Each row below holds a small network's activations on one input, seen along a few directions.
Each table varies a few parts of the input and shows all the possible inputs, shuffled.
A made-up example of a description, with smaller parts first: one of 5 places around a ring, together with either a single point or (one of 2 separate values, together with one of 4 places along a line) or one of 11 places along a line.
Shared parts are said once, and a part with two or three values counts as separate values.

Other details of the inputs vary at random and push rows far along two fixed directions, the same in every table; ignore that.

A family of inputs:
row 1: [-.01,-.18,.06,.16,.13,-.09,-.01,-.04,-.20,.09,.02,.13,.04,-.11]
row 2: [-.02,.19,-.23,-.29,-.09,.27,.01,.21,.31,-.33,.09,-.18,-.09,.40]
row 3: [.02,-.14,-.01,.15,-.05,-.11,.02,-.03,-.09,.00,.02,.03,.07,-.07]
row 4: [-.03,.02,.04,.08,.18,.00,.02,.07,.04,-.11,.05,.08,-.09,.03]
row 5: [-.01,-.07,-.12,.03,-.06,-.01,-.04,-.02,-.04,-.04,-.07,-.01,.01,.01]
row 6: [.03,-.12,.05,.08,-.04,-.13,-.02,.03,-.05,-.04,-.07,.05,.05,-.11]
row 7: [.02,-.02,-.06,.02,.03,-.09,-.07,-.17,-.08,.04,-.09,.07,.10,-.04]
row 8: [.04,.03,.05,-.09,-.03,-.01,-.01,-.10,.00,.00,-.03,.02,.08,-.06]
row 9: [.02,-.14,.20,.11,-.05,-.08,.15,.04,.09,-.18,.20,.05,.09,-.12]
row 10: [-.02,.13,.04,-.04,-.04,-.05,.03,.01,.14,-.03,.13,-.01,.04,.11]
row 11: [.01,-.10,.06,.03,.11,.09,.06,-.03,-.07,-.09,.09,.11,.01,-.06]
row 12: [-.05,-.07,.05,.00,.05,-.01,-.02,.07,-.11,.09,.05,.01,-.02,.01]
row 13: [.04,.05,.10,.14,.09,-.17,.06,-.07,.10,-.07,.14,.09,.06,-.04]
row 14: [.00,.00,.01,.05,-.06,-.06,.01,.10,.07,-.09,-.04,.02,-.02,.01]
row 15: [-.01,-.15,.06,.13,.16,-.05,-.02,-.04,-.14,-.02,.00,.17,.03,-.09]
row 16: [.04,-.02,.05,.02,-.13,.02,.03,.04,.01,-.01,-.07,-.02,-.02,-.10]
row 17: [.04,-.08,.06,.20,-.02,-.16,.04,.01,-.01,.00,.03,.03,-.01,-.13]
row 18: [-.03,-.04,-.05,.04,-.09,.02,.06,.03,.06,-.12,.17,-.05,.02,.09]
row 19: [.05,-.10,.18,.10,.11,-.04,-.01,.02,-.13,.06,-.12,.14,.00,-.17]
row 20: [-.01,-.12,.12,.08,.15,-.09,-.03,.04,-.12,-.01,-.03,.15,.02,-.10]
row 21: [.01,.00,.08,.10,-.04,-.09,.10,.15,.15,-.18,.15,.04,.01,.05]
row 22: [.09,-.11,.07,.15,-.04,-.09,.00,-.06,-.06,.02,-.12,.04,-.02,-.21]
row 23: [-.01,.03,.02,.02,.01,-.06,.06,-.10,.08,-.10,.20,.04,.10,.07]
row 24: [-.04,.17,-.41,-.31,-.14,.34,-.08,.10,.17,-.13,-.07,-.25,-.12,.39]
row 25: [-.12,.34,-.38,-.42,-.08,.37,.01,.05,.36,-.20,.18,-.28,-.07,.55]
row 26: [.01,.09,.08,.01,.02,-.02,.09,-.09,.17,-.07,.15,-.01,.03,-.01]
row 27: [.03,.05,.14,.08,.06,-.16,.03,-.02,.10,-.12,.04,.15,.09,-.04]
row 28: [-.04,-.01,-.47,-.22,-.31,.07,-.39,-.03,-.45,.75,-.67,-.37,-.11,-.01]
row 29: [.05,.08,.00,-.01,-.03,-.01,-.02,-.16,-.02,.11,-.10,-.02,.00,-.12]
row 30: [.04,.04,.04,.10,.06,-.15,-.03,-.12,.01,.02,-.06,.08,.04,-.10]
row 31: [-.12,.12,-.26,-.26,.02,.34,-.01,.09,.10,-.04,.09,-.18,-.11,.33]
row 32: [-.01,.00,.12,.09,-.08,-.07,.11,.13,.14,-.16,.20,.01,.01,.04]
row 33: [.07,.04,.11,-.05,.07,-.04,.05,-.03,.16,-.24,.11,.10,.10,.04]
row 34: [-.01,-.07,.02,.03,-.12,-.07,.01,.05,-.03,.03,.04,-.06,.02,-.02]
row 35: [-.04,-.06,.14,.09,.05,-.06,.02,.07,-.11,.12,.03,.07,-.03,-.07]
row 36: [.02,.01,.09,.13,.00,-.17,-.01,-.15,-.05,.15,.01,.02,.05,-.14]
row 37: [-.03,.01,.04,.09,.16,-.02,.05,.08,.03,-.05,.12,.05,-.08,.05]
row 38: [-.10,.30,-.33,-.38,-.12,.21,-.10,.08,.18,.01,.03,-.27,-.06,.45]
row 39: [-.03,-.08,-.01,.00,.08,-.03,-.08,.07,-.17,.16,-.07,.02,-.02,-.01]
row 40: [-.06,.41,-.21,-.37,-.06,.32,.05,.14,.43,-.31,.17,-.18,-.08,.47]
row 41: [.01,-.06,.02,.09,-.11,-.02,.03,-.03,-.01,.10,-.03,-.09,-.04,-.14]
row 42: [-.01,-.08,.12,.12,.12,-.10,-.05,.04,-.15,.11,-.13,.14,-.01,-.14]
row 43: [.00,-.06,.06,-.05,.06,.08,-.01,.03,-.11,.02,-.03,.04,-.02,-.06]
row 44: [.09,.03,.08,.06,.05,-.09,-.01,-.15,.02,.01,-.07,.07,.04,-.13]
row 45: [.09,.02,.16,.05,.03,-.11,.01,-.08,.02,-.02,-.06,.12,.10,-.12]
row 46: [-.01,-.06,.21,.17,.16,-.11,.09,.12,.01,-.09,.15,.17,.01,-.04]
row 47: [.01,-.02,.04,.04,.08,.06,.00,-.03,-.13,.11,-.09,.02,-.09,-.13]
row 48: [-.07,-.07,-.06,.00,.05,.06,-.02,-.01,-.13,.10,.05,.00,-.03,.05]
row 49: [-.07,.17,-.33,-.31,.06,.38,-.07,.12,.12,-.14,.01,-.14,-.14,.41]
row 50: [-.06,.03,.08,-.04,.06,.10,.07,.12,.06,-.03,.10,-.01,-.05,.06]
row 51: [-.01,-.10,.13,.12,.09,-.03,.04,-.05,-.13,.16,-.02,.03,-.06,-.19]
row 52: [.04,-.12,-.03,.04,-.11,.03,.02,-.08,-.10,.01,-.06,-.01,.03,-.13]
row 53: [-.01,-.19,-.38,-.10,-.34,.05,-.35,-.24,-.61,.89,-.72,-.32,-.05,-.29]
row 54: [-.01,.02,.04,-.05,.04,.11,-.01,.07,-.07,.07,-.08,.00,-.07,-.03]
row 55: [.03,.00,.07,.03,.04,-.16,.00,-.05,.01,-.01,.06,.07,.12,-.01]
row 56: [.05,-.15,.15,.06,.13,-.04,-.03,.00,-.16,.03,-.08,.14,.03,-.17]
row 57: [.00,.09,.03,-.07,-.07,-.01,.00,-.05,.06,.10,-.02,-.05,.04,-.01]
row 58: [-.06,.01,.04,.07,.09,.01,.03,.05,-.02,.04,.10,-.01,-.10,.03]
row 59: [.07,-.03,-.03,-.01,.02,-.03,-.05,-.19,-.07,.03,-.10,.06,.10,-.07]
row 60: [.02,.06,.03,.03,-.02,-.14,-.05,-.04,-.04,.15,-.08,.03,.06,-.03]
row 61: [-.15,.25,-.34,-.43,-.03,.43,-.07,.22,.18,-.03,.04,-.30,-.18,.49]
row 62: [.08,-.08,.20,.14,-.02,-.09,.11,.06,.11,-.23,.07,.13,.04,-.11]
row 63: [.02,-.08,.10,.19,-.07,-.14,.06,-.01,-.01,.02,.08,.00,-.02,-.14]
row 64: [.00,.04,.10,-.06,.00,-.03,.07,-.05,.13,-.10,.16,.01,.10,.02]
row 65: [.05,-.09,.09,.03,-.09,-.02,.06,.02,-.01,-.09,.02,.02,.04,-.13]
row 66: [.01,.06,.04,-.03,.06,-.09,.00,-.02,.11,-.16,.07,.09,.09,.06]
row 67: [.01,.04,.01,.00,.15,.11,.02,.05,.05,-.10,.02,.03,-.10,.05]
row 68: [-.04,.04,-.51,-.17,-.27,.09,-.40,-.09,-.40,.72,-.75,-.35,-.20,-.06]
row 69: [-.01,-.02,.06,.01,-.13,.02,.07,.08,.08,-.01,.03,-.07,-.01,-.04]
row 70: [.02,-.02,.05,.09,.07,-.13,.05,-.11,.04,-.10,.15,.11,.13,.01]
row 71: [.07,-.07,.17,.16,-.02,-.06,.15,-.01,.11,-.21,.14,.08,-.01,-.17]
row 72: [.04,.03,.06,-.02,.04,.02,.11,-.12,.13,-.23,.19,.09,.10,.01]
Each input here is: one of 3 separate values, together with one of 4 places along a line, together with one of 6 places around a ring.
Question: The inputs of row 58 and row 35 match in every part but the place on the line of 4. If row 26 is changed in the same way as row 58 into row 35, which row does it become?
Answer: row 57
Question: The inputs of row 13 and row 70 match in every part but the place on the line of 4. If row 30 is changed in the same way as row 13 into row 70, which row does it become?
Answer: row 7
Question: Which other rows does row 67 become when the place on the line of 4 takes its other values? List them by row number.
Answer: row 19, row 49, row 56
Question: Which other rows does row 21 become when the choice among 3 separate values takes its other values? List them by row number.
Answer: row 46, row 60
Question: Which other rows does row 11 become when the choice among 3 separate values takes its other values? List them by row number.
Answer: row 52, row 72
Question: Start at row 52 and move only the place on the ring of 6, one step at a time. The first step leads to row 24. Which rows follow, in order?
Answer: row 5, row 3, row 18, row 53

A family of inputs:
row 73: [.23,-.03,.37,.28,-.33,-.38,.36,-.17,.54,-.64,.46,.13,.35,-.23]
row 74: [.04,-.43,.11,.22,-.23,-.13,-.12,-.19,-.66,.66,-.44,.02,.05,-.60]
row 75: [-.03,-.34,-.23,.03,-.20,-.02,-.21,-.13,-.53,.58,-.37,-.21,-.03,-.26]
row 76: [.03,-.08,.65,.41,.36,-.26,.37,.18,.29,-.49,.56,.37,.01,-.20]
row 77: [.00,.62,-.43,-.44,-.45,.06,-.06,-.08,.59,-.10,.02,-.45,.05,.51]
row 78: [.11,-.27,.47,.27,.24,-.20,.13,-.24,-.22,-.05,.12,.43,.24,-.43]
row 79: [-.03,.05,.40,.20,.33,-.14,.28,.37,.41,-.65,.57,.30,-.01,.18]
row 80: [.01,-.21,.22,.20,.08,-.02,.17,.33,.10,-.41,.20,.16,-.05,-.04]
row 81: [.18,.17,-.33,-.24,-.44,-.15,-.33,-.54,-.15,.53,-.68,-.25,.21,-.22]
row 82: [-.17,.28,-.66,-.53,-.26,.64,-.21,.34,.04,.25,-.37,-.59,-.46,.49]
row 83: [-.23,.38,-.51,-.46,.00,.34,-.11,.19,.25,.03,.18,-.41,-.18,.71]
row 84: [-.13,.21,-.12,-.20,-.03,.16,-.03,.09,.03,.18,.05,-.14,-.07,.26]
row 85: [.06,-.18,-.01,.02,.14,-.05,-.27,-.07,-.47,.40,-.55,.12,-.03,-.28]
row 86: [.06,-.31,.01,.09,.14,-.17,-.19,-.36,-.54,.47,-.30,.11,.14,-.39]
row 87: [-.19,.44,-.27,-.24,.15,.29,.09,.31,.49,-.42,.43,-.12,-.18,.75]
row 88: [.06,-.38,.43,.53,.13,-.26,.28,.03,-.04,-.36,.37,.38,.11,-.33]
row 89: [-.03,.22,-.07,-.24,.23,.35,.04,.15,.26,-.32,.11,-.03,-.18,.28]
row 90: [.03,-.14,-.06,.10,.14,-.06,-.19,-.24,-.42,.34,-.35,.17,.03,-.22]
Question: The inputs of row 84 and row 74 match in every part but one. If row 83 is changed in the same way as row 84 into row 74, which row does it become?
Answer: row 75
Question: What do these inputs look like to the network?
Answer: one of 3 separate values, together with either a single point or one of 5 places around a ring
Question: Which other rows does row 73 become when the choice among 3 separate values takes its other values? List them by row number.
Answer: row 77, row 81
Question: Which other rows does row 85 become when the place on the ring of 5 takes its other values? List them by row number.
Answer: row 78, row 86, row 89, row 90

A family of inputs:
row 91: [-.06,.09,-.06,-.15,.23,.28,-.04,.03,-.13,.08,-.07,.02,-.15,.09]
row 92: [.01,-.08,-.19,-.09,-.27,.13,-.13,-.18,-.25,.34,-.43,-.17,-.04,-.24]
row 93: [-.04,.16,-.01,-.19,-.01,.06,.07,-.04,.20,-.09,.21,-.01,.13,.21]
row 94: [.11,-.20,.42,.48,.01,-.41,.25,.03,.05,-.26,.33,.30,.19,-.27]
row 95: [.09,-.11,.68,.29,.20,-.35,.35,-.10,.25,-.50,.54,.45,.33,-.30]
row 96: [-.19,-.09,-.35,-.17,-.03,.23,-.25,.21,-.32,.41,-.24,-.27,-.22,.19]
row 97: [.08,-.05,.38,.22,.12,-.38,.11,-.10,.11,-.23,.18,.36,.27,-.21]
row 98: [.18,-.30,-.05,.14,-.11,-.28,-.22,-.33,-.50,.46,-.50,.02,.17,-.46]
row 99: [.14,.05,.17,-.05,.06,.04,.17,.03,.39,-.59,.29,.09,.09,.08]
row 100: [.08,-.09,.51,.49,.23,-.51,.32,-.06,.28,-.42,.52,.35,.21,-.23]
row 101: [.01,.11,.02,.00,.00,.11,.23,.15,.54,-.78,.40,.10,.02,.26]
row 102: [-.06,.19,-.36,-.20,-.14,.27,.04,.11,.34,-.39,.10,-.17,-.04,.42]
row 103: [-.14,-.01,.03,-.12,.11,.24,.08,.34,.05,-.15,.15,-.09,-.20,.16]
row 104: [-.12,.35,-.40,-.44,.14,.54,-.17,.19,.08,.05,-.21,-.20,-.31,.53]
row 105: [.07,-.01,.16,.20,-.10,-.20,.09,.09,.07,-.12,.09,.11,.02,-.10]
row 106: [-.14,.14,-.11,-.24,.11,.36,.05,.47,.27,-.29,.14,-.15,-.28,.45]
row 107: [.03,.13,-.02,-.04,-.21,.05,.00,.12,.09,.04,-.07,-.12,-.08,.07]
row 108: [.08,-.27,.24,.31,.29,-.23,-.12,-.16,-.50,.32,-.32,.37,.01,-.46]
row 109: [.20,-.44,.42,.40,.08,-.43,.12,-.33,-.21,-.11,.14,.33,.30,-.55]
row 110: [-.13,.35,-.26,-.21,-.03,.11,.02,.06,.38,-.13,.27,-.26,-.11,.48]
row 111: [.08,-.42,.16,.36,-.13,-.27,-.01,-.32,-.36,.21,-.18,.17,.18,-.53]
row 112: [-.09,.17,-.09,-.19,-.02,.00,.00,-.05,.18,-.12,.19,-.02,.12,.30]
row 113: [-.07,.14,-.26,-.24,-.15,.36,.12,.07,.35,-.34,.21,-.19,-.06,.34]
row 114: [-.12,.22,-.22,-.29,.25,.47,.04,.16,.16,-.19,.23,-.05,-.18,.47]
row 115: [-.06,.15,-.47,-.29,-.41,.25,-.25,.00,-.27,.67,-.44,-.45,-.17,.14]
row 116: [-.15,.11,-.16,-.18,.13,.24,.02,.46,.24,-.33,.16,-.08,-.25,.43]
row 117: [.03,.00,-.28,-.14,-.30,.17,-.21,-.12,-.19,.36,-.56,-.21,-.08,-.11]
row 118: [.12,-.18,-.19,-.11,-.19,.00,-.21,-.30,-.41,.53,-.45,-.17,.06,-.29]
row 119: [-.06,-.32,.20,.18,.15,.00,.06,.17,-.23,.11,.10,.08,-.06,-.20]
row 120: [-.01,.08,-.13,-.09,-.07,-.13,-.16,-.13,-.13,.27,-.22,-.03,.15,.04]
row 121: [.12,-.07,-.41,-.20,-.26,-.03,-.45,-.27,-.51,.70,-.83,-.24,-.02,-.26]
row 122: [.00,.23,.05,-.18,-.01,.04,.00,.02,.26,-.14,.05,.01,.09,.19]
row 123: [.05,.11,.19,.12,.03,-.19,.05,-.05,.17,.03,.03,.01,.00,-.11]
row 124: [-.13,.11,-.29,-.19,.21,.32,-.15,.04,-.12,.09,-.02,-.06,-.15,.34]
row 125: [-.03,-.35,.23,.33,.19,-.21,.03,.18,-.27,.05,.02,.19,.00,-.24]
row 126: [-.09,.24,-.21,-.15,-.17,.18,.08,.20,.30,-.25,.32,-.20,-.09,.46]
row 127: [-.05,.13,-.26,-.14,-.16,.00,-.18,-.16,-.16,.61,-.30,-.31,-.09,-.02]
row 128: [.10,.04,.16,-.08,.05,.08,.22,-.01,.35,-.56,.36,.05,.10,.04]
row 129: [.11,-.18,.55,.39,-.03,-.28,.30,.01,.06,-.24,.34,.26,.13,-.38]
row 130: [-.01,.11,.04,.01,-.06,-.11,-.04,-.13,-.03,.30,-.11,-.13,-.04,-.16]
row 131: [-.01,-.10,-.03,.11,.26,-.01,-.12,-.06,-.34,.22,-.19,.17,-.03,-.07]
row 132: [.10,-.13,.23,.34,.01,-.50,-.09,-.23,-.24,.38,-.24,.14,.08,-.50]
Question: The inputs of row 108 and row 124 match in every part but one. If row 116 is changed in the same way as row 108 into row 124, which row does it become?
Answer: row 96
Question: The inputs of row 118 and row 128 match in every part but one. If row 119 is changed in the same way as row 118 into row 128, which row does it become?
Answer: row 103
Question: What do these inputs look like to the network?
Answer: one of 6 places around a ring, together with either one of 2 separate values or one of 5 places around a ring
Question: Which other rows does row 97 become when the place on the ring of 5 takes its other values? List them by row number.
Answer: row 101, row 105, row 121, row 132
Question: Which other rows does row 130 become when the place on the ring of 6 takes its other values? List them by row number.
Answer: row 100, row 110, row 123, row 127, row 132
Question: Which other rows agree with row 98 in the place on the ring of 6? List them by row number.
Answer: row 94, row 100, row 102, row 120, row 125, row 131
Question: Which other rows does row 107 become when the place on the ring of 5 takes its other values? List them by row number.
Answer: row 99, row 117, row 122, row 123
